A small network was shown many inputs. Here are its activations along a few directions, one row for each input.
Each table varies a few parts of the input and shows all the possible inputs, shuffled.
Descriptions start from the smaller parts, as in this example, which fits no table here: one of 2 separate values, together with either a single point or one of 11 places along a line or (one of 4 places along a line, together with one of 8 places around a ring).
Shared parts are said once, and a part with two or three values counts as separate values.
In the rows, zero is written as 128.

Other details of the inputs vary at random and push rows far along two fixed directions, the same in every table; ignore that.

A family of inputs:
R1: [108 122 136 122 137 125 127 137 129 121 132 117 109 137 120 122]
R2: [164 137  87  77 119 157 175 117 134 171  98  51 137  99 190 105]
R3: [131 114 141 138 139 123 129 134 133 126 130 130 128 145 125 128]
R4: [115 126 136 122 138 118 129 148 128 120 129 121 112 140 126 122]
R5: [130 116 139 138 135 131 122 135 129 125 128 126 122 148 125 131]
R6: [124 115 143 137 142 128 125 131 129 129 129 131 132 144 127 128]
R7: [130 114 140 137 140 126 128 134 130 126 130 131 126 146 126 128]
R8: [126 161 111 138  91 123 110 109 116 111 140 176 146  91 109 145]
R9: [168 119 105 101 133 158 162 110 131 167 106  75 148 115 178 116]
R10: [121 118 145 135 137 131 121 130 131 128 125 126 129 143 124 128]
R11: [130 116 141 140 134 127 126 137 133 126 125 126 124 146 122 129]
R12: [125 114 144 138 141 125 126 131 130 130 129 129 133 143 126 127]
R13: [116 118 136 122 145 119 132 137 127 121 136 124 108 134 124 123]
R14: [130 170 101 143  82 113 115 105 115 108 149 192 155  76 107 147]
R15: [124 117 141 137 133 132 119 134 134 127 125 124 125 145 123 129]
R16: [125 117 141 136 133 133 118 134 132 127 125 123 125 146 122 129]
R17: [124 117 142 138 132 129 120 134 136 128 125 122 126 144 121 128]
R18: [161 138  94  77 124 155 175 114 133 172  99  55 139 101 190 104]
R19: [130 116 140 139 135 130 125 136 132 125 126 127 123 147 124 129]
R20: [131 114 139 136 140 127 125 133 127 126 131 130 125 148 127 131]
R21: [107 126 135 123 143 119 124 134 131 127 125 121 115 139 122 121]
R22: [128 165 108 138  85 122 114 108 119 113 139 176 150  85 110 145]
R23: [114 122 129 124 143 118 127 141 133 123 126 122 109 138 121 125]
R24: [125 114 142 136 142 129 122 129 126 129 130 130 130 145 128 129]
R25: [172 187  52  81  75 144 169  91 116 158 119 114 161  36 178 122]
R26: [131 116 139 138 135 130 123 136 130 124 127 126 122 147 123 129]
R27: [114 174  99 124  87 116 119 108 114 106 147 174 133  75 109 137]
R28: [122 118 144 134 138 133 119 130 129 128 126 125 129 145 124 130]
R29: [134 161 104 142  89 117 115 112 114 107 147 187 144  90 108 147]
R30: [131 114 139 136 140 128 126 133 128 126 131 130 126 147 126 130]
R31: [121 118 146 136 137 128 122 130 134 128 125 125 131 143 123 127]
R32: [161 128  90  83 137 150 172 112 136 176 101  63 135 101 183 106]
R33: [125 114 143 136 142 128 123 130 127 129 129 130 131 144 126 128]
R34: [130 117 139 138 136 131 123 136 130 125 128 126 122 148 123 131]
R35: [130 117 141 140 135 126 126 136 135 125 127 125 124 145 122 128]
R36: [127 163 108 138  88 124 109 108 115 111 141 178 147  89 110 147]
R37: [114 120 134 123 141 123 130 139 129 118 133 120 106 136 122 124]
R38: [124 117 142 138 131 130 121 135 134 128 124 123 126 145 121 128]
R39: [125 117 140 136 133 133 117 133 131 127 126 123 124 147 123 131]
R40: [125 118 141 136 133 134 118 134 131 127 126 123 125 147 122 130]
R41: [109 123 131 124 139 120 123 139 133 126 125 119 111 139 119 123]
R42: [117 125 138 120 143 115 131 146 126 124 132 125 114 138 127 122]
R43: [136 166 101 143  83 114 119 110 116 107 147 190 148  84 107 147]
R44: [116 120 131 123 148 115 129 140 131 126 129 126 111 137 122 124]
R45: [111 121 139 122 146 120 129 133 126 126 135 124 113 134 125 120]
Description of these inputs: one of 5 places around a ring, together with either one of 3 separate values or one of 6 places along a line.
The inputs of R2 and R42 match in every part but the place on the ring of 5. If R15 is changed in the same way as R2 into R42, which row does it become?
Answer: R7
Change only the place on the line of 6 in R31. List by row number the other rows that result.
Answer: R8, R10, R22, R28, R36
Change only the choice among 3 separate values in R44. List by row number the other rows that result.
Answer: R13, R42
A walk changes only the place on the ring of 5. It starts at R20 and steps to R5. List the rest of the walk in order.
Answer: R39, R36, R24
Change only the choice among 3 separate values in R18. List by row number the other rows that result.
Answer: R21, R27

A family of inputs:
R46: [168  60 152 108 175 158 165 170 151 166  79   4 105 207 183 104]
R47: [ 90 120 190 149 138 110  91 150 128 119 125 140 137 171 102 136]
R48: [115 105 156 158 131 118  98 169 131 102 145 149 108 181  97 139]
R49: [144 131  93 112 138 115 151  96 121 123 152 153 140  74 134 137]
R50: [ 73 177  60  77 106 112 116 125 138 130 111 105  83  66 107 117]
R51: [123 106 158 163 148 129  95 159 126 101 135 145 103 180  93 142]
R52: [ 97 133 164 142 162  79 130 163 126 109 153 159 107 163 115 117]
R53: [ 85 112 185 149 140 120  90 148 128 124 138 148 140 176  99 134]
R54: [100 110 163 139 185  98 120 152 108 108 153 158 108 157 109 123]
R55: [132 161 115 131 103 150 116  98 114 141 120 138 168  99 133 138]
R56: [142 163 103 104 117  95 151 121 107 129 141 149 137  91 147 122]
R57: [171 126  90 148  94 148 130  98 131 131 133 142 122  94 118 145]
R58: [137 141 107 132 105 147 115  73 129 135 125 141 169  99 127 136]
R59: [194  69  89  69 185 173 222  99 139 208  97   9 132 103 224  91]
R60: [114 114 160 165 121 107 116 178 142  89 126 145 109 179  90 134]
R61: [139 137  94 111 134 122 150 104 108 126 142 162 135  81 147 134]
R62: [139 170 106 106 110 100 169 128 120 131 136 155 137  96 140 116]
R63: [ 88  92 174 175 152 130  87 112 130 121 136 147 131 172  89 129]
R64: [130  89 154 164 150 127  96 134 142 102 142 150  99 172  83 149]
R65: [166 137  90 133  98 151 125 108 126 124 124 150 127 103 132 152]
R66: [135 169 128 129  86 132 121 121 134 138 118 134 166  91 140 130]
R67: [159 160  94 141  77 128 137 140 136 116 125 130 138 106 136 137]
R68: [132 147 109 129 102 152 115  84 120 138 118 148 165 102 138 142]
R69: [136  71 195 106 183 158 157 162 165 180  70  19 134 199 178  85]
R70: [ 83 177 101  83  74 156 117 112 120 103 130  93  89  75 118 121]
R71: [138 153  99 103 117 109 149 124 108 134 154 156 141  90 149 118]
What is each input in this table made of?
Answer: either one of 2 separate values or (one of 3 separate values, together with one of 8 places along a line)
Change only the choice among 3 separate values in R49. List by row number the other rows that result.
Answer: R58, R64

A family of inputs:
R72: [119 147 125 128 108 128 122 109 136 127 126 133 128 113 119 126]
R73: [161 138 134 157 103 144 114 117 129 136 125 147 154 129 121 139]
R74: [156 134 124 161  97 154 102 118 126 126 122 134 155 132 123 152]
R75: [162  93 134  89 167 160 183 122 147 193  90  26 138 161 201  90]
R76: [140 137 116 127 135 118 138 118 119 120 130 154 133 113 128 136]
R77: [143 128 131 148 117 131 120 110 128 142 132 151 155 115 126 135]
R78: [ 61  82 207 149 190 107  99 172 131  97 146 120  66 208  85 117]
R79: [121 139 117 129 105 133 123 117 120 123 129 138 147 126 124 131]
R80: [150 134 131 144 110 138 126 124 126 119 120 148 147 118 128 143]
R81: [133 137 100 125 128 108 138 128 126 123 138 144 118 111 121 127]
R82: [138 129 109 141 116 137 121 112 122 126 127 149 140 128 126 142]
R83: [136 125 124 128 123 128 132 118 119 125 148 147 139 106 127 133]
R84: [122 149 122 122 127 114 138 126 119 117 132 144 138 111 134 127]
R85: [114 142 115 128 101 143 112 110 133 116 123 124 129 118 115 131]
R86: [144  99 113  81 162 156 181 141 151 181  87   7  99 139 183  88]
R87: [121 147 106 108 130 116 122 129 122 124 133 142 116 109 127 131]
R88: [124 145 120 117 120 114 136 127 108 120 148 139 125 111 133 122]
R89: [140 122 121 150 109 142 108 112 124 131 127 141 156 119 124 143]
R90: [174  84 119  85 180 157 186 124 135 179 108  36 114 150 199  99]
R91: [147 131 127 137 106 142 129 126 124 119 140 148 137 120 130 137]
R92: [143 132 117 136 100 124 128 130 136 117 126 139 132 119 122 133]
R93: [ 78  67 199 161 192  94 104 175 145 106 144 133  96 207  86 124]
R94: [144 135 119 138 124 125 129 110 125 136 132 157 139 123 127 132]
R95: [ 63  85 208 152 195 105 100 170 140  94 129 124  79 208  85 120]
R96: [131 143 124 116  98 127 119 130 132 121 123 135 130 120 121 140]
R97: [ 98 158 112 105 113 126 116 137 125 124 124 123 103  99 118 124]
R98: [136 129 127 136 128 126 131 119 124 123 129 149 150 105 129 138]
R99: [107 158 113 105 119 114 123 141 117 126 132 133 120 107 129 122]
R100: [116 150 107 123 118 106 138 140 124 123 138 135 123 110 129 121]
R101: [118 138 120 111 120 121 121 126 128 128 132 138 133 103 121 136]
The inputs of R76 and R81 match in every part but one. If R84 is changed in the same way as R76 into R81, which row does it become?
Answer: R100
What is each input in this table made of?
Answer: one of 5 places along a line, together with one of 6 places along a line
Change only the place on the line of 5 in R85. List by row number the other rows that result.
Answer: R74, R79, R82, R89
A walk changes only the place on the line of 6. It starts at R74 and steps to R73. List the rest of the walk in order.
Answer: R80, R91, R92, R96
A walk changes only the place on the line of 6. It starts at R97 and steps to R86. List the rest of the walk in order.
Answer: R78, R95, R72, R85

A family of inputs:
R102: [123 132 123 113 133 125 139 135 128 133 125 111 118 122 137 119]
R103: [115 137 122 118 127 120 128 131 126 121 132 131 116 119 123 126]
R104: [132 125 128 126 128 133 131 127 132 134 121 116 131 129 134 125]
R105: [125 133 129 131 125 127 123 125 127 126 129 135 134 125 125 130]
R106: [125 132 129 131 123 128 123 124 127 126 129 134 131 125 123 130]
R107: [128 130 126 130 127 126 126 125 124 125 133 138 130 123 126 132]
R108: [121 131 121 112 135 124 139 132 129 135 126 111 119 123 137 118]
R109: [130 129 127 132 124 127 127 128 126 123 132 135 128 126 125 131]
R110: [121 130 120 110 135 125 138 130 129 134 125 110 118 122 136 119]
R111: [124 134 130 135 118 124 119 130 128 120 131 141 130 126 118 133]
R112: [134 124 127 123 134 131 136 125 128 136 125 121 134 128 139 124]
R113: [126 133 128 131 120 130 123 126 126 124 130 134 129 126 124 131]
R114: [137 116 121  96 148 141 156 133 135 152 109  71 116 132 162 108]
R115: [124 136 130 133 119 124 120 128 125 122 132 143 132 125 121 133]
R116: [129 130 128 131 126 126 127 127 123 124 133 137 130 126 126 131]
R117: [130 130 124 132 125 126 126 127 127 124 132 137 127 125 124 132]
R118: [146 117 121 114 136 144 145 125 136 151 109  88 132 133 153 118]
R119: [137 125 123 127 129 131 133 128 129 131 126 122 128 128 134 127]
R120: [130 131 127 131 125 126 127 126 124 124 133 137 129 126 126 130]
R121: [131 125 127 127 126 135 129 126 131 131 124 118 128 129 131 128]
R122: [128 129 127 131 127 127 127 125 125 125 132 136 129 125 126 131]
R123: [129 133 126 132 119 127 123 129 128 125 127 134 130 126 124 131]
R124: [126 136 128 134 121 120 123 128 122 120 136 149 133 122 121 134]
R125: [131 130 126 132 125 124 127 130 127 124 131 137 130 127 125 131]
R126: [134 125 127 125 132 130 136 125 129 135 126 122 132 128 136 125]
R127: [125 135 128 132 120 129 121 126 125 122 132 139 131 125 122 132]
R128: [126 135 126 135 121 121 124 125 126 120 134 148 132 120 119 133]
R129: [148 115 120 114 140 141 150 125 135 151 113  92 132 132 155 118]
R130: [130 131 129 131 125 124 128 128 125 125 132 138 131 126 126 130]
R131: [125 131 128 131 122 130 123 124 127 125 130 133 129 125 123 131]
R132: [121 134 130 133 123 125 118 125 125 123 132 142 132 124 118 133]
R133: [127 133 124 135 123 122 122 126 126 121 135 148 129 121 118 134]
R134: [125 133 129 132 123 127 124 125 128 126 129 134 133 126 124 130]
R135: [ 81  66 208 158 195 114 100 171 142 114 129 113  91 224  96 121]
R136: [124 134 126 135 120 125 119 126 127 122 130 142 129 124 117 134]
R137: [144 118 127 114 135 143 144 127 135 149 113  91 132 134 153 118]
R138: [124 134 127 135 116 128 120 127 127 119 132 140 129 124 118 133]
R139: [134 123 126 127 131 132 132 126 129 131 127 121 127 128 133 127]
R140: [128 129 127 133 127 125 125 126 128 124 132 139 129 124 122 131]
R141: [134 126 124 126 126 136 130 126 130 133 122 118 128 128 133 128]
R142: [137 124 127 125 129 130 135 130 130 133 125 120 130 129 135 126]
R143: [128 129 128 130 129 125 126 125 125 127 132 139 132 124 126 130]
R144: [129 128 127 126 127 134 127 125 127 130 126 124 131 127 131 129]
R145: [125 134 126 136 117 126 119 128 126 119 131 142 128 126 117 134]
R146: [125 133 127 135 124 122 123 123 124 121 136 148 131 121 119 133]
What is each input in this table made of?
Answer: one of 5 places around a ring, together with either a single point or (one of 2 separate values, together with one of 4 places along a line)
The inputs of R135 and R138 match in every part but the place on the ring of 5. If R136 is changed in the same way as R135 into R138, which row does it become?
Answer: R145
Change only the choice among 2 separate values in R107. List by row number the other rows that result.
Answer: R144
